Each row below holds a small network's activations on one input, seen along a few directions.
Each table varies a few parts of the input and shows all the possible inputs, shuffled.
Descriptions start from the smaller parts, as in this example, which fits no table here: one of 6 places along a line, together with either a single point or one of 9 places around a ring or (one of 2 separate values, together with one of 5 places around a ring).
Shared parts are said once, and a part with two or three values counts as separate values.

Other details of the inputs vary at random and push rows far along two fixed directions, the same in every table; ignore that.

A family of inputs:
x1: 2, 4, 3, -6, -2, 1, 5, -6, 0, 10, 1, -4
x2: 52, -54, -20, 12, 27, 29, 30, -29, -9, -16, -2, 27
x3: 2, 4, 5, -6, 1, 0, 4, -4, -2, 12, 0, -4
x4: 0, 5, 6, -3, 5, -1, 3, -2, 2, 11, -3, -6
x5: -1, -7, 0, 11, -9, -7, -13, 11, -8, -17, -1, 6
x6: -3, 4, 11, -2, -6, -8, 6, -8, -3, 7, -3, 7
x7: 1, 3, 4, -6, 3, -3, 3, -3, -1, 13, -3, -3
x8: 1, 6, 5, -3, 0, 2, 5, -5, 2, 8, 0, -6
x9: -3, 6, 4, -1, 8, 1, 1, -3, 3, 10, -2, -4
x10: -4, 9, -1, 0, 3, 6, 4, -5, 6, 6, 4, 1
x11: 2, -2, -10, 5, -3, 2, -16, 14, -4, -14, 6, 0
x12: -5, 6, 1, 0, 11, 1, 0, -2, 7, 12, -2, 2
x13: -1, 7, 4, -1, 3, 5, 3, -6, 2, 7, 2, -4
x14: 1, -8, -8, 5, 2, -5, -17, 15, -1, -11, -3, -3
x15: -5, 5, 2, -2, 1, 6, 6, -6, 7, 5, 0, -2
x16: 3, -6, -9, -2, -13, -3, -12, 12, -4, -13, 0, -5
x17: -4, 7, 2, -1, 1, 5, 5, -7, 5, 5, 1, -4
x18: 2, -9, -6, 2, -2, -8, -16, 16, -1, -10, -4, -6
x19: -1, -2, -10, 5, 1, -2, -18, 17, -4, -11, 2, 0
x20: -10, 7, 2, -1, 0, -2, 12, -7, 3, 1, 6, 6
x21: -3, -5, -4, 13, -7, -6, -13, 12, -7, -16, 2, 10
x22: 0, -7, -8, 0, -12, -1, -11, 14, 0, -17, 0, -5
x23: -3, 9, 2, 0, 8, 5, 1, -3, 2, 10, 4, 1
x24: 3, -5, -4, 2, -6, -3, -15, 16, -6, -12, 1, -8
x25: -9, 5, 5, -2, -2, -3, 12, -9, 2, -1, 2, 1
x26: -6, 3, 4, -8, -7, -7, 14, -9, -1, 2, 0, 2
x27: -6, 4, 6, -5, -4, -5, 15, -9, 1, 0, 0, 1
x28: 1, 4, 3, -3, -1, 4, 8, -7, 4, 6, -1, -5
x29: -3, -3, -11, 4, -7, 3, -13, 14, 1, -15, 5, 1
x30: -3, 5, 13, 2, -3, -5, 7, -7, -1, 5, -4, 6
x31: 0, 0, 3, -6, 4, -5, 2, -3, 3, 14, -5, -2
x32: -3, 7, 6, -2, 6, 3, 2, -4, 2, 9, 1, -4
Each input here is: one of 4 places along a line, together with either one of 2 separate values or one of 6 places along a line.
Q: List by row number the other rows that have the place on the line of 4 in common with x17.
A: x5, x9, x13, x14, x15, x25, x32
Q: Change only the choice among 2 separate values in x21. List by row number the other rows that result.
A: x20

A family of inputs:
x33: -7, 12, 5, -13, -13, -1, -2, 4, 4, 5, -1, -23
x34: -17, 20, -1, -6, -1, 2, -6, 4, 8, 8, 9, -9
x35: -21, 16, 17, 2, -23, -12, 5, -5, -7, -3, 2, 7
x36: -25, 10, 12, -5, -17, -21, 10, -4, 3, -6, -2, 6
x37: 15, -18, -6, -1, 22, 7, 20, -15, 1, 10, -4, 14
x38: -8, 17, 7, -5, -7, -5, -9, 7, -1, 13, 1, -2
x39: -8, 5, 9, -13, -5, -14, -1, 6, 4, 9, -8, -17
x40: -19, 15, 0, -5, 6, -11, -7, 8, 5, 11, -1, -5
x41: 16, -11, -8, -3, 15, 20, 19, -18, 4, 7, 4, 9
x42: 25, -12, 3, 2, 10, 11, 13, -20, -6, 10, -4, 10
x43: 22, -15, -6, -2, 11, 18, 20, -22, 3, 6, 0, 3
x44: 35, -56, -33, 14, -1, -2, -22, 24, -17, -46, -6, 9
x45: 13, -21, -16, 8, -29, -16, -51, 50, -23, -46, -1, -15
x46: -13, 20, 12, 8, 1, 0, -14, 8, 4, 12, 1, -5
x47: 19, -8, 1, 11, 23, 14, 12, -18, -5, 11, 4, 16
x48: -18, 22, 2, 0, 0, 6, -9, 7, 13, 6, 4, -12
x49: 11, -11, -2, 6, 0, 10, 34, -25, -1, -14, 5, 20
x50: -20, 15, 5, 2, 7, -7, -10, 10, 12, 8, -5, -7
Q: Changing only one part turns x37 into x38. The same change can be made to x36. Which row results?
A: x35
Q: What is each input in this table made of?
A: one of 3 separate values, together with either a single point or one of 5 places along a line
Q: Change only the place on the line of 5 in x37. List by row number the other rows that result.
A: x39, x40, x44, x50
Q: Change only the place on the line of 5 in x42. List by row number the other rows that result.
A: x38, x45, x46, x47

A family of inputs:
x51: 28, -39, -14, -1, 24, 9, 28, -18, 3, -4, -10, 15
x52: 15, -28, -18, 10, 31, 21, 28, -20, 10, -13, 0, 18
x53: 50, -30, -10, -3, 21, 29, 11, -17, -3, 8, -5, -10
x54: -22, 34, 23, -4, 2, -14, -13, 5, 3, 39, -5, -7
x55: 21, -20, -1, 20, 3, 23, 29, -29, -7, -26, 8, 33
x56: 14, -16, -31, -3, -28, -2, -60, 59, -13, -37, 4, -30
x57: -31, 31, 13, -5, -11, -4, 17, -9, 11, 5, 10, -1
x58: -24, 23, 17, -18, -22, -17, 12, -4, 3, 13, 1, -6
x59: 9, -13, -36, 2, -24, 5, -61, 56, -10, -41, 11, -26
x60: 35, -34, 6, 10, -4, 5, 28, -28, -18, -17, -6, 22
x61: -27, 38, 20, 10, 15, 4, -8, -1, 13, 28, 5, 3
x62: -23, 28, 25, -12, -33, -15, 11, -9, -4, 11, 0, 0
x63: -20, 26, 21, -15, 1, -20, -4, 1, 6, 30, -11, -17
x64: -23, 34, 19, 2, 9, -4, -9, -1, 8, 35, 1, 1
x65: 26, -25, -12, 13, 35, 16, 16, -17, 0, 1, 0, 22
x66: -30, 32, 9, 0, 13, 0, 0, -1, 14, 21, 5, -4
x67: -18, 37, 3, -12, 3, 21, -5, -2, 19, 27, 10, -27
x68: -30, 28, 11, -13, -18, -13, 15, -9, 6, 12, 6, -4
x69: 34, -24, 8, 15, 28, 7, 3, -14, -9, 12, -11, 14
x70: 26, -39, -8, -2, 21, 2, 25, -18, 1, -2, -14, 5
x71: 20, -20, -2, 12, -3, 12, 27, -28, -12, -18, 5, 29
x72: -12, -23, -37, 3, -24, -20, -46, 53, -6, -54, 0, -9
x73: 1, -20, -25, 8, -17, -23, -56, 58, -16, -42, -1, -8
x74: -20, 18, 21, -17, -21, -21, 13, -6, 0, 13, -4, -13
Q: What is each input in this table made of?
A: one of 4 places along a line, together with either a single point or one of 5 places along a line
Q: Changing only the place on the line of 4 turns x60 into x62. The same change can be made to x53. Which row results?
A: x56
Q: List by row number the other rows that have the place on the line of 4 in common with x57.
A: x52, x55, x61, x66, x67
